A small network was shown many inputs. Here are its activations along a few directions, one row for each input.
In each table, some parts of the input vary, and every possible input appears once, in random order.
A made-up example of a description, with smaller parts first: line(4) and (point or ring(11) or (values(3) and ring(8))).
Shared parts are said once, and a part with two or three values counts as separate values.
In the rows, zero is written as 128.

Other details of the inputs shift rows strongly along two fixed directions, in all tables alike. That doesn't count.

A family of inputs:
row 1: [111 117 143 108 162  87 151 141  90 227 144 143]
row 2: [148 119 146 137 142 123 130 132 115 119 129 145]
row 3: [132 128 128 148 133 116 109 113 127  67  95 114]
row 4: [103 142 117  82  70 190 162 128 164 158 159  98]
row 5: [159 127 145 140 121 122 122 124 134  71 118 140]
row 6: [146 115 147 141 154 102 130 151 109 145 140 150]
row 7: [102 148 105  82  85 201 162 113 160 164 129  94]
row 8: [146 138 143 127 112  94 100 113 135  80 101 126]
row 9: [106 115 121 132 163 102 143 152  96 215 167 147]
row 10: [102 151 111  84  69 183 161 135 168 157 164  97]
row 11: [105 106 126 123 162  93 147 155 106 212 166 153]
row 12: [136 143 126 119  99 141 129 137 152 108 142 120]
row 13: [123 121 121 112  97 123 140 120 150 101 134 130]
row 14: [107 108 130 134 166 113 142 140  89 212 159 148]
row 15: [116 125 124 146 151 116 115 134 122 122 105 130]
row 16: [141 130 123 144 115 108 111 120 139  76 125 136]
row 17: [142 136 127 149 138 132 105 117 139  75  87 134]
row 18: [160 136 134 141 138 135 109 102 122  77  90 122]
row 19: [107 140 112 129 115 143 117 124 151 105 108 111]
row 20: [143 123 142 133 136 106 119 150 133 119 137 144]
row 21: [143 119 131 139 117 108 129 110 133  72 119 144]
row 22: [124 123 122 118 100 133 146 109 141 103 130 131]
row 23: [122 123 124 118 103 147 145 101 134 108 130 128]
row 24: [159 138 138 146 121 133 100 127 131  74 119 131]
row 25: [158 131 144 144 119 121 107 130 140  71 119 136]
row 26: [119 140 117 126 116 156 122 123 151 114 104 116]
row 27: [129 116 130 140 136 113 120 123 118 123 131 142]
row 28: [177 116 158 176 172  73  90 148 104  84 116 164]
row 29: [161 127 147 143 125 134 118 116 127  71 114 139]
row 30: [122 128 120 122  98 132 132 115 146 103 133 126]
row 31: [137 126 134 147 151 120 105 118 115 111 108 114]
row 32: [132 112 130 138 130 103 131 127 121 116 130 145]
row 33: [106 138 121  82  70 195 167 122 156 156 154  99]
row 34: [156 148 124 149 133 137  88 122 135  80  93 122]
row 35: [124 109 141 121 164 101 149 170 104 207 164 152]
row 36: [112 118 125 146 173 109 127 139 106 157 115 142]
row 37: [127 132 126 123 117 148 125 106 134 105 110  98]
row 38: [143 126 137 138 155  96 117 162 119 144 147 150]
row 39: [122 134 114 123 100 138 125 116 141 104 134 122]
row 40: [ 96 110 125 133 183 107 151 142  85 210 139 130]
row 41: [125 121 135 133 170 116 135 164  94 212 164 145]
row 42: [ 72 155  90  93  84 182 148 128 168 157 137  86]
row 43: [146 127 135 146 171 119 107 130  97 151 112 129]
row 44: [144 134 128 146 173 119 105 134  97 156 117 127]
row 45: [140 141 126 153 135 131  92 124 145  76  89 129]
row 46: [148 129 135 144 138 126 111 101 122  70  95 114]
row 47: [137 131 134 114 101 143 147 127 148 107 136 127]
row 48: [116 119 129 151 169 101 114 135 102 145 118 126]
row 49: [142 116 130 132 117 102 127 115 138  71 120 147]
row 50: [147 118 147 148 158 118 116 144 102 146 136 146]
row 51: [101 148 106  84  82 200 156 118 161 166 129  89]
row 52: [103 137 117  70  68 173 178 133 171 150 161 108]
row 53: [127 140 120 151 153 127 100 139 131 128 107 132]
row 54: [111 117 142 110 159  85 144 146  91 226 144 139]
row 55: [ 88 142 100  87  69 183 159 112 158 156 158  99]
row 56: [143 134 130 146 152 132 102 131 121 127 104 130]
row 57: [ 91 131 106  80  70 178 178 105 155 151 153 107]
row 58: [124 123 124 122 100 144 136 106 134 104 127 125]
row 59: [137 131 135 116 100 146 139 130 146 108 135 123]
row 60: [129 106 134 143 152  96 133 133 104 147 137 152]
row 61: [146 146 138 128 113  94  97 116 136  81 105 123]
row 62: [141 129 122 137 115 102 108 125 144  71 125 139]
row 63: [130 138 120 151 132 116  97 118 131  70 101 110]
row 64: [129 105 135 143 154 102 130 130 100 147 135 151]
row 65: [ 89 151 102  88  85 188 151 112 157 160 142  71]
row 66: [127 109 143 130 169 116 146 159  89 210 158 149]
row 67: [127 118 132 131 184 123 135 141  81 217 133 131]
row 68: [141 124 129 143 115 108 114 116 139  73 121 139]
Each input here is: line(4) and (point or ring(6) or (values(2) and line(5))).
Changing only the line(4) part turns row 47 into row 28. The same change can be made to row 2. Which row results?
Answer: row 4
Changing only the line(4) part turns row 13 into row 49. The same change can be made to row 58. Which row results?
Answer: row 23
Change only the values(2) part in row 41. List by row number the other rows that result.
Answer: row 39
A walk changes only the line(5) part. It starts at row 55 and steps to row 39. List the rest of the walk in order.
Answer: row 9, row 16, row 62

A family of inputs:
row 69: [ 99 150 106 104 114 189 140 121 143 172 122  86]
row 70: [149 121 142 134 135 120 127 134 120 124 132 145]
row 71: [161 127 147 149 142 103 105 140 122  93 123 147]
row 72: [106 114 124 133 168  96 137 145 100 194 142 142]
row 73: [142 139 124 117  68 155 127  94 166  35 110 111]
row 74: [140 128 133 144 138 103 109 136 127 106 123 141]
row 75: [121 133 124  99  90 166 155 127 151 137 148 118]
row 76: [140 128 133 148 140 103 106 137 126 102 123 142]
row 77: [ 97 135 109 105  98 147 145 120 150 137 135 109]
row 78: [139 115 136 146 146  97 116 117 111 100 111 140]
row 79: [138 139 128 148 158 136 101 124 115 122  95 116]
row 80: [116 136 122  98  94 159 152 138 152 150 153 114]
row 81: [146 118 139 140 138 108 122 120 114 108 123 142]
row 82: [100 108 126 124 163 110 152 139  95 211 152 138]
Changing only one part turns row 76 into row 74. The same change can be made to row 73. Which row results?
Answer: row 81
What is each input in this table made of?
Answer: values(2) and (point or ring(6))

A family of inputs:
row 83: [ 92 119 119 107 148 133 159 145 108 233 162 124]
row 84: [126 127 125 125 117 123 131 127 134 121 135 131]
row 85: [131 131 127 128 127 139 127 128 133 124 125 126]
row 86: [133 125 132 123 118 128 134 129 132 120 133 132]
row 87: [131 126 132 122 118 126 134 127 133 119 132 132]
row 88: [122 131 122 129 124 130 126 128 134 122 126 124]
row 89: [130 129 128 128 124 139 128 124 129 123 125 126]
row 90: [128 132 126 125 126 133 127 127 134 124 122 126]
row 91: [131 133 127 129 125 139 125 131 133 124 128 125]
row 92: [128 134 127 126 125 133 125 130 135 125 125 124]
row 93: [133 131 128 127 125 138 127 125 129 124 128 123]
row 94: [127 127 127 125 117 124 129 128 135 121 134 130]
row 95: [124 127 126 127 124 130 130 120 130 122 124 123]
row 96: [123 127 124 127 124 129 132 119 128 122 125 124]
row 97: [133 129 130 124 117 129 130 131 134 124 135 131]
row 98: [ 91 122 118 110 148 132 157 149 108 231 163 125]
row 99: [129 129 128 126 123 135 128 124 130 124 122 125]
row 100: [146 115 143 159 175  89 110 134  95 129 117 150]
row 101: [121 128 123 127 123 129 129 120 129 123 124 126]
row 102: [122 127 125 127 123 130 128 121 131 123 123 125]
row 103: [129 130 129 125 124 133 131 122 129 124 123 124]
row 104: [125 129 127 126 124 132 128 122 130 124 122 125]
row 105: [134 125 133 125 120 133 134 128 132 119 135 132]
row 106: [130 133 126 127 124 135 125 132 134 125 125 124]
row 107: [125 124 126 123 118 123 135 125 131 119 134 132]
row 108: [130 129 129 125 118 125 130 129 135 122 134 130]
row 109: [130 131 126 126 125 135 127 128 133 125 123 125]
row 110: [131 129 128 126 124 135 131 123 128 124 124 123]
row 111: [144 117 141 162 176  86 102 140  97 128 118 150]
row 112: [135 129 131 126 119 133 130 131 134 122 137 131]
row 113: [126 131 125 126 125 132 128 126 134 124 123 125]
row 114: [123 129 123 127 125 131 127 126 135 123 123 125]
row 115: [126 133 125 128 124 132 125 130 134 124 125 123]
row 116: [122 130 121 127 125 130 128 124 133 123 124 126]
row 117: [129 134 128 125 124 133 124 129 132 125 125 122]
row 118: [127 130 128 125 124 133 128 123 130 125 122 125]
row 119: [132 130 131 124 118 126 129 130 135 122 134 131]
row 120: [128 125 131 122 118 125 135 127 133 120 133 131]
row 121: [126 123 129 123 118 124 134 126 133 119 133 131]
row 122: [150 115 144 161 176  97 111 136  93 130 120 151]
row 123: [132 133 129 128 125 139 124 129 131 124 128 123]
row 124: [132 131 127 125 124 134 127 125 130 125 126 122]
row 125: [130 133 128 126 123 135 124 130 131 125 126 122]
row 126: [123 131 124 128 124 130 125 129 135 123 125 123]
row 127: [124 129 123 126 124 129 128 121 129 123 126 123]
row 128: [130 132 128 124 124 132 127 124 131 125 125 122]
row 129: [128 131 126 125 124 131 127 123 130 124 125 122]
row 130: [146 119 143 160 176  89 103 141  97 130 118 149]
What is each input in this table made of?
Answer: line(6) and (values(2) or ring(6))
Changing only the line(6) part turns row 104 into row 99. The same change can be made to row 115. Which row results?
Answer: row 106
Changing only the line(6) part turns row 88 into row 126. The same change can be made to row 127. Which row results?
Answer: row 83
List by row number the other rows that have the line(6) part in common with row 118.
Answer: row 87, row 90, row 92, row 103, row 117, row 119, row 128
A walk changes only the ring(6) part. It starts at row 123 and steps to row 91. List the rest of the walk in order.
Answer: row 85, row 89, row 122, row 93
